Each row below holds a small network's activations on one input, seen along a few directions.
In each table, some parts of the input vary, and every possible input appears once, in random order.
A made-up example of a description, with smaller parts first: one of 4 places along a line, together with either a single point or one of 9 places along a line or (one of 3 separate values, together with one of 8 places around a ring).
Shared parts are said once, and a part with two or three values counts as separate values.
(in the rows, 128 means zero)

Other details of the inputs shift rows strongly along two fixed directions, in all tables alike. That doesn't count.

Rows:
r1: [184  78  81 151  96  98 169 145 181 188 221]
r2: [ 97 170 157 113 122 143 106 100  89 100  74]
r3: [120 173 118  47 119 153 156 119 116  65 139]
r4: [134 144 129 139 134 137 116 102 136 115 112]
r5: [117  75 155 171 143  78 119 162 150 138 121]
r6: [100  77 155 209 146  99 118 177 137 154 117]
r7: [ 81 152 163 143 148 142  89 122  77 143 106]
r8: [162  79 136 108 138  88 178 150 176 120 134]
r9: [ 91 124 138 185 119 113 101 142 149 188 164]
r10: [ 99 138 164 163 129 135  88 126 107 167 109]
r11: [173 130  76  78 118 140 155 114 155  92 139]
r12: [ 78 175 125 106 159 153  97 111 107  88  96]
r13: [130 104 111 181 138 120 109 108 137 164 136]
r14: [ 88 121 148 158 130 135  88 121  91 171 108]
r15: [160 150 115  68 116 143 149 135 118 104 147]
r16: [146 169 125  44 101 160 139 124 121  77 108]
r17: [205  74  86 148  98 104 158 152 170 199 204]
r18: [155 147 114 107 144 141 143 100 125  89 130]
r19: [ 81 156 157 153 147 129  98 108  75 135  98]
r20: [144 109 130  90 129 146 188 173 138  72 110]
r21: [ 86 147 129 170 144 131  80 122 140 147 112]
r22: [186 124 103  83  99 129 172 102 120 100 131]
Description of these inputs: either one of 4 places along a line or (one of 3 separate values, together with one of 6 places around a ring).
Start at r20 and move only the place on the line of 4, one step at a time. The first step leads to r6. Which rows follow, in order?
> r5, r8
Change only the choice among 3 separate values in r3. List by row number the other rows that result.
> r1, r9

Rows:
r23: [175 120  98 116 100 137 157 136 159 134 160]
r24: [100 135 154 161 161 112 105 130 141 108  98]
r25: [131 154 127 121 124 144 126 110  96 116 119]
r26: [139 100 123 122 127 116 143 140 139 124 110]
r27: [154 147 108  94 115 148 139 104 110  87 111]
r28: [124 148 144  61 118 134 150 125 110  68  95]
r29: [ 84 122 152 129 125 120 110 137 131 126  97]
r30: [100 146 151  98 134 133 133 138  94 107  97]
r31: [151  83 135 173 132 108 142 148 125 167 158]
r32: [ 81 128 107 155 150 134 113 132 129 134 136]
r33: [ 75 156 144 133 125 139  92 118 128 139  97]
r34: [149 114 118  94 106 119 148 143 161 117 136]
r35: [103 120 122 169 136 126  87 121 135 175 127]
r36: [129 132 116  71 110 149 146 146 128  83 111]
r37: [137 118 115 143 119 132 124 131 159 161 140]
r38: [137 126 130  82 116 121 152 129 132  85  97]
r39: [144  98 128 129 126 126 145 133 120 113 118]
r40: [163 143 121 122 123 127 140 111 115 136 147]
r41: [122 137 126 145 124 140 108 128 116 155 149]
r42: [ 80 124 146 194 145 131  86 116  98 165  97]
r43: [123 102 130 160 121 118 126 166 137 171 162]
r44: [ 75 131 121 174 156 129 104 141 120 160 154]
r45: [147 126  98 111 131 117 155 128 158 118 179]
r46: [133  93 125 140 123 116 136 149 153 148 128]
r47: [102 100 154 174 126 102 113 152 138 176 144]
r48: [168 138 130 113 140 135 162 139 139  78 136]
r49: [ 73 170 132 107 134 162  80 102  80  96  75]
r50: [162 116 123 171 123  99 124 117 139 176 165]
r51: [144 158 124  95 125 141 128 109 107 118 135]
r52: [127 122 135 105 113 121 135 147 141 127 141]
r53: [144 112 127 128 117 116 146 160 142 157 165]
r54: [170 119 132  85 125 128 171 128 116 100 135]
r55: [ 65 164 155 132 125 144  86 120 112 138 106]
r56: [132  84 119 159 123 110 125 157 163 174 147]
r57: [175 125 121 130 117 132 156 118 121 127 149]
r58: [178 122 109 100 121 136 155 104 137 103 117]
r59: [169 151 111  81 113 143 148 116 126 116 156]
r60: [105 158 128 109 129 137  95  98 113 112  97]
r61: [102 130  98 116 148 137 126 121 141 107 127]
r62: [133 141 111 107 129 143 111 105 123 115 107]
r63: [ 70 148 169  99 141 137 103 113  79  85  70]
r64: [133 112 139 133 123 115 144 155 131 152 149]
r65: [164 133 106  97 110 129 136 110 151 120 143]
r66: [125 108 139 148 127 119 137 153 114 146 135]
r67: [126 164 124  91 122 159 119 107  94  96 116]
r68: [135 103 135 192 130 104 114 112 142 178 134]
r69: [112 140 157 163 165 122 119 141 126 126 124]
r70: [135 144 124 118 109 149 136 134 131 134 148]
r71: [132 132 136 128 157 132 132 130 146  82  97]
r72: [134 119 117 156 132 125 111 108 127 149 116]
r73: [155  88 117 148 117 110 153 152 140 142 139]
r74: [128 136  95  98 135 124 149 118 156  98 146]
r75: [103 140 141 165 129 130 106 138 127 186 149]
r76: [155 153 132  78 116 139 149  97 114  85 113]
r77: [167  88 119 122 130 117 155 130 141 122 123]
r78: [123 129 155 163 156 110 119 136 144 120 130]
r79: [149 132  96 111 138 124 161 134 147 123 181]
r80: [164 100 112 111 107 122 164 153 149 118 143]
r81: [108 132 144 107 121 139 138 150 111 111 116]
r82: [ 80 159 144 136 131 137  80 112 107 145 115]
r83: [125  79 144 185 136  94 119 131 141 170 130]
r84: [192 123 101 121 108 111 152 105 153 126 146]
r85: [142 104 132 194 152 107 128 152 154 141 142]
r86: [ 37 165 146 144 143 157  56 114  81 130  74]
r87: [130 165 128  77 119 143 119  98 109  91 115]
r88: [118 140 147 154 138 130 119 113 101 154 124]
Changing only one part turns r64 into r80. The same change can be made to r51. Which row results?
> r49
Describe the family of inputs behind these rows.
> one of 6 places around a ring, together with either one of 2 separate values or one of 9 places around a ring
Change only the place on the ring of 9 in r35. List by row number the other rows that result.
> r26, r37, r46, r56, r58, r62, r72, r77
Change only the place on the ring of 6 in r45. List by row number the other rows that result.
> r32, r44, r61, r74, r79
Change only the choice among 2 separate values in r24. List by row number the other rows that result.
> r74
Change only the choice among 2 separate values in r71. List by row number the other rows that result.
> r61
Start at r31 and move only the place on the ring of 6, one step at a time. The first step leads to r39. Which rows follow, in order?
> r77, r83, r63, r54

Rows:
r89: [130  93 156 197 128  93 116 134 124 186 131]
r90: [ 42 167 141 128 130 160  75 128  68 142 109]
r91: [101 111 123 193 118 102  97 139 164 207 170]
r92: [ 67 167 161  87 139 159 113 149  91  89  90]
r93: [207 124  82  52  97 129 165 106 148  95 156]
r94: [119  74 141 198 132  88 118 133 141 187 137]
r95: [144 112 129 114 121 130 141 119 125  83  80]
r96: [251  50  63 109  97 100 220 153 202 132 199]
r97: [127  96 126 164 123 118 140 160 131 189 172]
r98: [180 132 112 137 135 131 164 124 128 127 176]
r99: [ 74 134 133 201 175 129  83 119 116 144 110]
r100: [ 52 141 146 102 142 137 106 128 110 109  88]
r101: [ 58 127 144 147 154 133  94 158 133 119  90]
r102: [235  77 106 108 115  93 195 160 202 121 196]
r103: [ 36 176 150 128 124 145  75 124  97 139 100]
r104: [182 150 110  74 111 158 144  97 103 113 123]
r105: [128 113 130 208 162  97 113 121 145 171 167]
r106: [ 85 133 176 156 139 117 100 128  90 130  78]
r107: [ 67 148 160 112 148 144  97 134 104  67  44]
r108: [124  83  99 203 130 109  89 134 141 204 147]
r109: [ 55 161 121 116 122 156  88 124 120 109  88]
r110: [ 58 169 153 124 152 148  55  80  83 129  54]
r111: [170 135 141  82 113 137 168 145 118  84 126]
r112: [117 107 160 184 126 118 113 135  98 170 118]
r113: [ 60 158 163 108 145 137 102 148 108 107  95]
r114: [173 157 104  58  98 142 153  99 163  82 138]
r115: [122 107 122 187 126 104  91 129 122 212 162]
r116: [114 145 159  84 134 128 130 127 122  64  81]
r117: [190 109 129 101 120 110 172 157 161 114 166]
r118: [139 167 122  81 149 143 145  96 120  58 117]
r119: [171 172 121  50  96 153 146  89 124  81 109]
r120: [ 71 183 150 115 123 149  83 103 108 124  96]
r121: [180 146  86  67  97 151 159 107 168  77 132]
r122: [180 152  96  58  98 160 149  91 147  65  96]
r123: [183 140 106  27 103 139 198 142 154  64 151]
r124: [244  74  71 156 114 107 162 114 185 180 178]
r125: [169 161 115  82 137 138 165 107 123  75 143]
r126: [151 120 125 186 147 122 136 132 125 170 177]
r127: [107 102 148 174 126 121 119 138  97 171 126]
r128: [142  92  82 170 116 115 122 142 163 180 178]
r129: [ 96 140 135 184 167 115  99 112 125 145 138]
r130: [219 114  74  79  87 118 187 134 166 135 212]
r131: [ 87  98 141 188 138 103 110 154 133 204 153]
r132: [ 98 174 123  96 162 161 121  99 103  46  81]
r133: [104 114 150 154 140 124 109 129 112 108  67]
r134: [179 129 110  62 105 143 189 155 143  96 163]
r135: [112 155 157  79 133 155 134 149 100  80 103]
r136: [127  59 104 203 134  97 132 165 173 204 168]
r137: [126  66 127 198 132  83 126 147 159 205 167]
r138: [173 144 102  65  99 155 149 116 101 104 143]
r139: [180 125  99 112  88 133 163 145 150 152 191]
r140: [ 53 140 133 114 146 148 105 147 124  99  81]
r141: [116 171 131 116 152 139 128 106 105  96 126]
r142: [126 169 102  23 107 158 140 104 118  55 116]
r143: [132  83 156 205 138  84 114 138 141 176 126]
r144: [ 61 188 156 119 165 150  95 100  75  83  86]
r145: [170  52 107 194 120  92 151 144 163 177 153]
r146: [207 112  98  44  97 126 208 131 148  85 158]
r147: [143 125 123  83 112 144 163 137 107 106 133]
r148: [115 142 127  66 127 136 148 138 143  79 117]
r149: [135 125 128 182 112 128 108 133 140 199 170]
r150: [116 144 130 171 152 134 119 124 105 148 151]
r151: [114  83 157 212 136  87 103 130 135 187 123]
r152: [174 112 114  78 127 132 167 154 164  68 125]
r153: [135  74 138 203 125  87 129 141 136 204 157]
r154: [ 97 132 120 193 169 126 100 120 128 141 128]
r155: [ 87 120 174 190 140 121  96 141  86 166  98]
r156: [ 93 183 151  96 116 173  93  97  78 108  77]
r157: [140 102 156 175 132  93 129 155 142 164 145]
r158: [129 158 131 105 130 142 104  90 100 134  98]
r159: [117 142 137  71 133 132 140 143 144  73 113]
r160: [ 51 176 162 129 134 148  57  84  97 123  57]
Describe the family of inputs behind these rows.
> one of 4 places along a line, together with either one of 3 separate values or one of 6 places around a ring or one of 9 places around a ring
Changing only the place on the line of 4 turns r110 into r104. The same change can be made to r118. Which row results?
> r126
Changing only the place on the line of 4 turns r153 into r145. The same change can be made to r131. Which row results?
> r136
Change only the place on the ring of 6 in r110. List by row number the other rows that result.
> r91, r93, r114, r142, r160
Change only the choice among 3 separate values in r126. List by row number the other rows that result.
> r98, r150
Change only the choice among 3 separate values in r141. List by row number the other rows that result.
> r125, r144
